These are the activations of a small neural network, seen along a few directions. Each row is one input.
Each table varies a few parts of the input and shows all the possible inputs, shuffled.
A made-up example of a description, with smaller parts first: ring(8) and (point or line(9) or (values(3) and line(4))).
Shared parts are said once, and a part with two or three values counts as separate values.

Other details of the inputs shift rows strongly along two fixed directions, in all tables alike. That doesn't count.
These rows show it; all are for the same input, with only those details redrawn:
[-16  23  -9 -30  15 -38 -24   8  -1 -27 -32]
[ 28 -26  -3  -6   0  11 -21   7 -14  40   4]
[  1   4  -7 -21   9 -18 -24   8  -7   0 -18]
[  4  -1   0 -12  20 -30  -8   8  16  -9  -6]
[ 10  -6  -3 -13  12 -16 -16   7   2   7  -7]
[ 24 -20 -15 -20 -18  31 -46   7 -52  55 -15]
[ 21 -18  -6 -12   0   6 -25   7 -16  31  -4]
[-20  26  -2 -25  30 -59  -8   9  27 -48 -25]

Rows:
row 1: [  2  13   3  -2 -25  -6  10  -7 -15 -16 -20]
row 2: [  1   5  -6  16 -16  48  11   9 -47  34  15]
row 3: [-19  30  -3 -27  32 -55  -1   1  25 -44 -29]
row 4: [ 43 -31  18  34  14  -9  46   8  62  17  35]
row 5: [-47  48 -20   6   5  -9   0  12 -22 -53 -21]
row 6: [-26  31  -1  -8 -17 -38   0   2  -5 -60 -38]
row 7: [ 11 -37  30  31  24  19  47  -6  50   8  65]
row 8: [-20  41 -17 -19   9 -38 -19   3  -1 -51 -33]
row 9: [-34 -18 -10  -9 -20 -24  -7 -22   3 -10   8]
row 10: [ -7 -13  -8  -6 -22  68 -24 -10 -55  41  -1]
row 11: [-22  -1  -5  11  -5  25  10   0 -15  -8   3]
row 12: [-11  34   0 -37  20 -40  -6   3   8 -24 -21]
row 13: [-40  48   7 -16  35  -6 -15  -7  -3 -33 -30]
row 14: [-12  24 -11 -25  22 -40 -20   5  12 -37 -21]
row 15: [  0   3  -1  -5 -19 -10  -4   5   2 -16 -21]
row 16: [  4  15  -5 -28  12 -16 -13   0  -7   4 -19]
row 17: [ 22 -18   3   8 -18  12  10  -4   4  15  -4]
row 18: [ 46 -24  16  25   5   1  39   8  46  29  31]
row 19: [ 45 -31   9  32   4   2  25  12  46  18  37]
row 20: [ -5 -17 -17  14 -28  61 -19   3 -49  23  12]
row 21: [-24  35  -2 -11 -16 -33   4  -7  -9 -54 -44]
row 22: [ 39 -42  27  52   5 -17  53  -1  63 -17  54]
row 23: [ 45 -21  25  25  11 -11  51  10  63  19  43]
row 24: [-47  40  -8  12  13 -21  16  17  -4 -53 -15]
row 25: [ 41 -43  15  17  24 -11  16   8  40  27  37]
row 26: [ -9 -26   2  12  -6  41  -9  -1 -15  16  17]
row 27: [-13  21  16  -4  26  20  -9  -5  -6   6   0]
row 28: [ 23  -7  -9   0  -7  15  -9  -3 -20  28  -8]
row 29: [ 28 -13  -2   6  -7  12 -22   4  -3  28   8]
row 30: [ 30 -23 -15   0 -48  52 -33  -1 -49  45  -9]
row 31: [-22  36 -10 -18  11 -45 -11   7   5 -48 -35]
row 32: [ 13 -38  27  50  27   4  73   0  66  -8  70]
row 33: [-22  40  -3 -25  -8 -35   5  -3   8 -48 -42]
row 34: [ 40 -37  30  36  27 -28  35   9  76   9  47]
row 35: [  8  10   5  -5 -34   5   7  -5 -26  -1 -12]
row 36: [ 50 -33  43  35  35 -30  59   3  94  15  67]
row 37: [-48  40   0 -11   6 -14  18   3   1 -54  -9]
row 38: [  4  -9   7  17  19  43 -24  -3 -13  24  14]
row 39: [ 33  -5 -15 -18 -35  51 -33  -1 -69  68 -10]
row 40: [  3  -8   7  10  14  54 -23  -8 -29  42  -1]
row 41: [-23  27 -10  11  -1  18  15   8 -30  -6  -6]
row 42: [-23  45  -1 -31 -13 -33   2   0   2 -46 -40]
row 43: [ -5 -21 -21   4 -47  80 -34   6 -83  50  -4]
row 44: [-43  36   9  -5  38 -17 -14   2  12 -44 -23]
row 45: [ 47 -31  35  34  35 -28  52   1  85  13  53]
row 46: [ -9 -18 -16   0 -25  69 -40  -6 -58  32   3]
row 47: [  5 -53  11  18  -6 -11  37 -31  42  23  59]
row 48: [-26 -21 -18  -8 -26  -6 -16 -27  -9   0  15]
row 49: [-16  43  -4 -19  20 -48   9  -1  19 -47 -28]
row 50: [ -6 -39 -27 -17 -60  53 -42 -33 -74  72  -1]
row 51: [-40  39 -12   9   8  -5  16   8 -17 -36 -20]
row 52: [ 30 -14   2   3  -8  17 -14  -1  -8  42  -1]
row 53: [  2  15  -7  -6 -10 -14  -7  16   4  -8 -23]
row 54: [-47  22  -3 -11  12   1  -4  -8  -2 -40 -19]
row 55: [ -4 -32 -14 -18 -52  38 -23 -30 -51  62  17]
- Describe the family of inputs behind these rows. => line(5) and (point or line(4) or line(6))
- The inputs of row 10 and row 7 match in every part but the line(5) part. If row 49 is changed in the same way as row 10 into row 7, which row does it become? => row 39
- Change only the line(4) part in row 7. List by row number the other rows that result. => row 2, row 27, row 37
- Change only the line(5) part in row 42. List by row number the other rows that result. => row 15, row 17, row 30, row 33

Rows:
row 56: [ 31 -28  20  27  24  31  34   9  31  47  51]
row 57: [ 32 -31  13  37  29  21  36   7  13  46  51]
row 58: [-51  17   3  -5  35 -52  17  -1  60 -66  10]
row 59: [ -1  -9 -24  -8 -47  17  -7 -11 -57  34  -7]
row 60: [ -2  -1 -18 -20 -52  29 -14  -8 -43  37  -9]
row 61: [-24  38   1 -23  13   9 -14   5 -29 -10 -30]
row 62: [  2  20  -6 -38  -2 -28 -33   6 -12 -11 -42]
row 63: [ 34 -23  23  28  26  29  31   5  25  36  53]
row 64: [  3  25  -7 -27  -1 -28 -39  -2 -10  -8 -46]
row 65: [ -3  26 -17 -39  -5 -28 -35  11  -7  -4 -39]
row 66: [-25  29 -12 -27 -32 -13  -5 -13 -23 -23 -19]
row 67: [-33   1   5  -2  25 -23   4 -12  32 -43   1]
row 68: [-28  46  22   6  54 -45  28  -2  52 -58  -8]
row 69: [  4  -6  -9 -16 -47  31 -13 -19 -46  31 -19]
row 70: [ 36 -44   4  53   4  16  38  17  17  21  46]
row 71: [  6   8 -16   1 -32  43 -26  14 -52  13 -14]
row 72: [-26  21  -5 -27 -31 -12  -3 -12 -24 -21 -30]
row 73: [-45  17  12   7  39 -51  12 -15  56 -71   2]
row 74: [  6  12  -3 -12  -4  53 -25  -1 -52  42 -21]
row 75: [-29  27  15   2   8 -63  38 -20  54 -66  -6]
row 76: [ 28 -10 -24 -18 -17   2 -38   8 -45  45 -19]
row 77: [-18 -20 -27  -5 -17  30 -35  -7 -58  31   0]
row 78: [-24  27  13  12  25 -47  33  16  49 -81  -9]
row 79: [ 41 -40  19  47   4  27  34   9  31  16  36]
row 80: [  2   6 -20   0 -34  44 -25  18 -47  21 -18]
row 81: [ 39 -36  21  55   4  24  30   6  30  16  37]
row 82: [  5  20  -9 -36   0 -26 -34   1  -9  -9 -47]
row 83: [-42  18 -15 -22  -2   0 -32  -8 -23 -26 -12]
row 84: [ 20 -65  25  35  20  17  29  -7  45  22  65]
row 85: [ 62 -45  17  16  12  -6  13   7  42  39  45]
- Describe the family of inputs behind these rows. => values(5) and (point or line(5))
- The inputs of row 70 and row 57 match in every part but the values(5) part. If row 79 is changed in the same way as row 70 into row 57, which row does it become? => row 74
- Change only the values(5) part in row 68. List by row number the other rows that result. => row 64, row 73, row 75, row 81
- Change only the line(5) part in row 75. List by row number the other rows that result. => row 60, row 66, row 69, row 72
